arr = [ 2.59  2.90  4.34  0.57 -1.10  0.36 -3.10 -5.45 -0.22]
Find the 3rd largest entry.
2.59
The third entry from the left: 4.34
Find the third smallest entry.
-1.10
Find the 2nd entry.
2.90
The third entry from the right: -3.10
The 1st entry from the right: -0.22

[[1232, 1353, 1405, 1336, 1238, 1347, 1192, 1350, 1602, 5297, 7082, 1974], [1417, 1404, 1254, 1344, 1389, 1555, 6182, 6051, 1593, 1307, 1306, 1287], [1296, 1292, 1231, 1340, 1386, 1261, 1399, 1549, 4760, 7437, 1866, 1335], [1343, 2659, 8047, 3495, 1285, 1213, 1257, 1266, 1340, 1310, 1287, 1271], [1345, 1275, 1371, 1273, 1392, 1150, 1402, 1203, 1565, 6341, 5752, 1532], [1289, 2105, 7311, 4684, 1622, 1360, 1365, 1245, 1296, 1391, 1212, 1314], [1267, 1339, 1363, 1234, 1316, 2221, 7808, 4172, 1566, 1227, 1233, 1131], [1220, 1303, 1208, 2066, 7378, 4851, 1382, 1274, 1428, 1271, 1327, 1275], [1396, 1361, 1335, 1315, 1898, 7199, 4915, 1521, 1284, 1279, 1254, 1208], [1442, 4988, 7122, 2076, 1355, 1325, 1182, 1433, 1262, 1286, 1343, 1341], [1325, 1400, 1319, 1291, 1265, 1417, 1645, 6682, 5598, 1641, 1476, 1210], [1370, 1259, 1185, 1312, 1351, 1339, 4961, 7183, 1822, 1308, 1381, 1249], [1274, 1288, 1392, 1216, 1265, 1378, 1317, 1397, 1365, 1526, 5448, 6844], [1262, 1419, 1542, 5118, 7101, 1824, 1279, 1274, 1357, 1183, 1267, 1299], [1298, 1384, 1362, 1216, 1228, 1278, 1318, 1344, 1370, 1220, 1490, 5808]]
Read off the minimum.
1131
Read off the entry just left of the largest entry.
2659
Read off the entry just left of 1306.
1307
The entry just right of the largest entry is 3495
Read off the maximum.
8047
The entry just right of 5448 is 6844
Read off the second largest entry.
7808
Read off the second entry in reading order.
1353
The entry just left of the smallest entry: 1233
The entry just left of 7122 -> 4988
The entry just left of 7311 -> 2105

grid =
[[-1.66  0.37 -1.38 -1.35 -1.21 -1.37 -0.86  1.09  2.28  1.79  0.58  4.68]
 [ 2.86  1.60  0.12 -4.50  1.11 -0.88 -0.89  0.20 -2.10 -1.19 -1.01  0.32]
 [-0.15  4.39 -2.34  2.35  0.38  2.01  0.96  1.38 -2.74 -1.68 -0.02  0.20]
 [-0.65 -0.68 -0.49 -1.91 -0.43 -1.90 -6.06 -1.01 -0.07  0.63 -4.82 -0.69]
 [ 0.02  1.26  2.20  2.40  1.09 -2.77  1.58  1.29  1.08  2.38 -0.73  1.15]]
Rows and columns are numbered from 1.
The top-left entry?
Answer: -1.66
The entry just right of -2.34?
Answer: 2.35
The entry in row 1 and column 3?
Answer: -1.38
The entry directly below -0.89 is 0.96
The bottom-right entry?
Answer: 1.15
The entry in row 1 and column 2: 0.37
The entry in row 3 and column 1: -0.15
The entry at row 2, column 1?
Answer: 2.86
The entry in the top-right corner: 4.68
The entry just right of 2.35: 0.38
The entry just left of -0.86 -> -1.37
The bottom entry of the column that holds the smallest entry -> 1.58
The entry just left of -2.34 -> 4.39
The entry just right of -0.43 is -1.90
The entry directly below the largest entry: 0.32
The entry in the bottom-left corner: 0.02
The entry directly above -2.34 is 0.12
The entry directly above 1.26 -> -0.68
The entry just left of the largest entry?
Answer: 0.58

[[1 3 1 3 2 5 0 1 3 3 3 4 3]
 [1 1 3 3 3 4 4 4 4 5 4 4 4]
 [2 1 1 3 3 1 4 2 7 5 6 2 3]
 [3 3 4 7 4 4 3 5 3 4 3 2 2]
 [3 6 7 5 5 2 5 4 2 3 4 1 5]
 [4 1 3 3 3 1 3 5 3 4 2 2 4]
 [4 2 3 2 2 1 3 4 3 4 2 3 4]
 [3 3 2 7 3 5 1 3 3 4 4 3 1]
 [3 4 1 2 4 2 4 2 1 2 4 4 3]]
Counting starts at 1.
The entry in row 3 and column 1? 2
The entry at row 1, column 3 is 1
The entry in the top-left corner: 1
The entry directly above the centre entry? 3
The entry just left of the centre entry? 2
The minimum -> 0
The entry just left of the smallest entry: 5
The entry in the bottom-left corner -> 3
The entry in the bottom-right corner -> 3
The entry just right of the centre entry: 4
The entry directly below the smallest entry? 4
The bottom entry of the column that holds the smallest entry -> 4
The entry in row 1 and column 2? 3
The entry just right of the smallest entry: 1
The entry at the centre -> 5
The top-right entry? 3
The entry at row 2, column 3? 3

a =
[[ 5.16 -5.34  0.94  0.50  1.20 -3.19  1.79 -2.38]
 [ 0.18  5.18  2.99  2.27 -2.47  2.32  3.96 -2.28]
 [-3.75  5.55 -0.70 -1.05 -0.30  3.20 -1.51  3.40]
 [-5.11  5.74 -1.33 -1.54 -1.42  3.51 -0.78  2.87]
 [-5.12  5.04 -0.44 -1.57 -1.63  3.01 -0.94  2.44]
 [ 1.52  1.91  4.61  1.21 -0.59 -4.68 -0.02 -3.94]
 [-3.64  2.64  0.83 -0.92  2.57 -3.39 -4.72  0.49]
 [ 2.94 -1.89 -1.99  1.68 -1.90  4.10  5.55 -0.77]
 [ 0.03  5.32  3.32  2.22 -3.11  2.29  3.73 -2.01]
 [ 4.97 -5.09  0.01 -0.07  0.77 -2.83  0.94 -2.80]
 [-3.54  2.20  0.72 -0.41  1.94 -3.05 -5.81  1.10]
 [ 5.25 -5.32  0.24  0.59  0.96 -3.20  1.67 -2.37]]
Rows and columns are numbered from 1.
Find the entry in row 2 and column 2.
A: 5.18
The entry in row 1 and column 1: 5.16
Find the entry just left of the largest entry.
A: -5.11
Find the top-right entry.
A: -2.38
Find the entry at row 3, column 3.
A: -0.70
Find the entry just right of -1.63.
A: 3.01
Find the entry in row 3 and column 1.
A: -3.75
The entry in the bottom-right corner is -2.37
Find the entry directly below 0.83.
A: -1.99
Find the entry in row 1 and column 3.
A: 0.94
The maximum: 5.74
The bottom entry of the column that holds the largest entry -> -5.32
The minimum -> -5.81
The entry just right of 2.32 is 3.96
Find the entry in row 1 and column 2.
A: -5.34
The entry just right of 2.57: -3.39
Find the entry in row 2 and column 1.
A: 0.18
The entry just right of the largest entry -> -1.33
The bottom entry of the column that holds the smallest entry is 1.67
The entry just left of -2.47 -> 2.27
The entry in the bottom-left corner -> 5.25
The entry directly below 2.87: 2.44
Find the entry directly above -0.02.
A: -0.94
The entry in row 2 and column 3 -> 2.99
The entry directly above -0.77 is 0.49
Find the entry directly below 0.01.
A: 0.72
Find the entry directly above -2.37.
A: 1.10
Find the entry just left of 3.73.
A: 2.29
The entry at row 3, column 2 is 5.55
